[[154 119 139 132 137]
 [134 112 105 140 113]] >> 105

[146 135 134 121 157 137] >> 134

[124 126 115 137 149] >> 115

[[131 127 127 115 115 123]
 [131 125 135 105 117 125]] >> 135

[130 115 150 157] >> 150

[[155 146 109  99]
 [157 146 136 128]
 [142 152 144 132]] >> 144

[124 145 103 135 132 141] >> 103

[112 103 130 155 119] >> 130

[132 134 129 135 143 137 149] >> 129
---
[108 107  99 122 123 129 140] -> 108, 140
[127 135 133 150 145 152 130] -> 127, 130
[151 130 130 107] -> 151, 107
[126 131 134 152 115 129] -> 126, 129
[110 151 135 135 124 132] -> 110, 132
[156 142 118 128 146 115] -> 156, 115
[153 121 125 117 123 123] -> 153, 123
[139 106 112 150 148] -> 139, 148
[144  99 124 147 132] -> 144, 132
---
[141 130 152 131 129] >> 152
[115 110 139 157 128] >> 139
[112 124 149 142 123] >> 149
[131 151 132 137 129] >> 132
[133 105 108 114 121] >> 108
[125 152 124 130 147] >> 124
---
[130, 151, 108, 127] gives 130, 127

[112, 141, 134, 122, 103] gives 112, 103

[[105, 139, 113, 128, 134],
 [146, 155, 147, 134, 127],
 [127, 114, 130, 124, 135]] gives 105, 135

[[131, 133, 129, 137, 128],
 [128, 120, 118, 126, 126],
 [122, 140, 152, 127, 133]] gives 131, 133

[104, 128, 130, 138, 128, 127] gives 104, 127

[[137, 132, 120, 140, 135],
 [139, 126, 110, 122, 129],
 [133, 141, 132, 154, 118]] gives 137, 118
---
[[124 123 132 145 127 133]
 [118 156 136 136 129 120]]
156, 118

[[124 128 129 116 134]
 [106 121 112 127 113]]
134, 106

[133 132 126 106]
133, 106

[135 139 157 111 113]
157, 111

[101 139 107 147 116 110]
147, 101

[142 126 104 131 129]
142, 104

[131 110 142 103]
142, 103

[[136 129 123 138 139 135]
 [117 114 138 152 143 107]]
152, 107

[152 113 150 154 108 120]
154, 108

[[109 121  99 118]
 [139 124 151 143]
 [128 137 153 121]]
153, 99
---
[[123 129 130 133 133 131 132]
 [128 154 127 132 129 153 130]
 [131 146 126 127 126  98 127]] >> 153

[[107 142 129 119 112 128 131]
 [142 142 129 119 127 128 120]
 [ 99 126 129 114 127 128 114]] >> 128

[[121 126 138 119 133 149]
 [128 125 154 108 125 130]
 [122 127 136 147 127 154]] >> 125

[[128 138 124 127 151 115]
 [137 142 123 134 130 131]
 [109 126 126 110 115 134]] >> 130

[[119 146 123 133 156]
 [124 145 120 133 145]
 [128 137 133 137 142]] >> 133

[[118 128 118 146 125 153 152]
 [109 108 143 125 137 114 130]
 [112 111 112 103 132 115 129]] >> 114

[[133 127 127 116 126 152]
 [121 126 135 120 126 144]
 [121 134 145 133 129 116]] >> 126

[[111 120 122 136 120 113]
 [126 113 112 151 155 116]
 [118 116 116 155 143 121]] >> 155

[[126 127 132 145 113]
 [134 122 138 129 132]
 [106 125 131 137 103]] >> 129
---
[[124 148 151 152 105 150 105]
 [152 104 106 106 154 106 151]
 [134 107 145 103 153 139 104]] Out: 103

[126 152 128 110] Out: 126

[[135 131 140 127]
 [118 124 131 157]] Out: 118

[[149 137 127 128 130 125 130]
 [141 126 128 128 131 128 129]
 [121 127 128 127 129 130 128]] Out: 127

[106 135 133 128 149 131] Out: 133

[149 133 124 135 136 107 112] Out: 135
---
[120 125 120 135 101] value 101, 120

[143 133 151 140 156 137 148] value 148, 143

[111 151 124 155 157] value 157, 111

[133 132 151 131] value 131, 133

[141 127 120 140 113  98 129] value 129, 141

[126 119 158 112] value 112, 126

[100 120 108 134] value 134, 100

[[111 121 135 112 104]
 [111 125 123 122  98]] value 104, 111

[108 125 107 126  98] value 98, 108

[[125 124 123 119 126 119 118]
 [121 109 105 135 115 136 118]
 [131 135 133 122 134 120 128]] value 118, 131
---
[121 126 132 129 151] -> 132

[[150 123 149 117 110]
 [110 135 142 125 157]] -> 149

[126 109 135 104 141] -> 135

[111 149 120 112 121] -> 120

[[131 131 128 128 105]
 [112 140 134 115 112]] -> 128

[[126 106 136 120 115]
 [126 105 136 119 114]] -> 136

[[123 154 138 150 120]
 [110 157 108 102 115]] -> 138

[129 142 108 156 152] -> 108

[[131 132 139 131 153]
 [153 118 138 108 134]
 [146 127 133 126 127]] -> 139

[[133 157 138 128 128]
 [130 129 132 128 128]
 [123 125 118 128 128]] -> 138
---
Input:
[[115 122 120 154]
 [125 126 128 144]
 [116 121 126 121]]
Output: 116

Input: [102 141 133 136 146 141 157]
Output: 133

Input:
[[134 131 128 147]
 [148 104 123 147]]
Output: 123

Input: [ 99 103 115 131]
Output: 103

Input: [153 147 133 119 141]
Output: 133

Input: [136 129 144 142 149 144]
Output: 136

Input: [101 141 102 133]
Output: 102
---
[[137, 149, 106, 145, 111], [140, 119, 112, 116, 143], [120, 119, 111, 133, 107]] ans = 143
[[122, 107, 143, 140, 145, 140, 116], [137, 143, 134, 149, 138, 141, 152], [124, 105, 134, 121, 126, 141, 114]] ans = 145
[118, 149, 123, 120, 133, 147] ans = 133
[126, 128, 100, 102] ans = 102
[[114, 139, 113, 133, 132], [140, 134, 121, 137, 106], [127, 120, 116, 134, 142]] ans = 139
[[148, 142, 108, 128, 110, 113, 119], [149, 132, 117, 105, 122, 122, 151]] ans = 148
[[127, 122, 114, 120, 149, 144, 128], [122, 129, 117, 128, 150, 139, 125]] ans = 144
---
Q:
[[136 102 130 140 131]
 [142 127 105 122 122]
 [137 132 128 122 126]]
A: 132

Q:
[[127 146 120 123 120 135 119]
 [129 138 121 149 149 120 102]
 [156 137 110 148 145 132 126]]
A: 137

Q:
[[128 103 156 136]
 [129 135 123 125]
 [129 140 117 124]]
A: 140

Q:
[[136 114 130 130 121]
 [156 140 117 141 152]
 [146 134 125 119 101]]
A: 134

Q:
[[130 155 146 106 140 134]
 [132 134 116 136 128 137]
 [128 130 114 141 109 150]]
A: 130

Q:
[[108 132 127 117 119 139 132]
 [117 119 106 127 124 132 118]
 [139 108 126 143 138 125 118]]
A: 108

Q:
[[150 118 129 124 119 126]
 [124 116 129 133 119 128]
 [119 155 128 118 146 130]]
A: 155
---
[129, 125, 132, 105, 125]	125
[130, 109, 151, 115, 131, 137]	137
[142, 150, 121, 111, 139]	139
[99, 148, 120, 150]	150
[115, 116, 100, 146]	146
[156, 154, 100, 137, 120]	120
[125, 116, 115, 146, 120, 138, 151]	151
[150, 129, 99, 141]	141
[118, 120, 123, 125, 98, 131, 130]	130
---
[[129 117 114 131]
 [119 105 124 122]
 [134 133 107 122]] | 114

[[109 146 150 133 146 120]
 [105 140 146 137 150 116]
 [125 147 156 115 121 106]] | 150

[[121 135 156 120 121 129]
 [143 122 141 133 129 124]
 [101 125 153 129 114 118]] | 156

[[133 120 116 137 111 124]
 [111 104 110 123 122 128]
 [111 128 132 138 102 133]] | 116

[[130 139 105 105 150 121]
 [116 131 135 108 138 119]
 [124 118 119 112 141 132]] | 105

[[127 153 142 149 117 118 148]
 [125 117 135 128 127 124 119]
 [124 131 151 119 125 130 109]] | 142

[[130 136 148 136 141 128]
 [127 131 138 133 152 123]
 [125 130 144 143 146 119]] | 148

[[122 108 120 120]
 [111 126 126 133]
 [116 106 101 119]] | 120
---
[[125 141 129 122 139]
 [103 120 106 119 150]]	139

[[116 137 142 119 106 135 112]
 [113 125 125 127 152 130 120]]	137

[140 119 121 120 151 132]	132

[132 151 152 145]	145

[155 132 124 137 122]	132

[127 112 120 125 101 133]	125

[110 144 107 103]	107
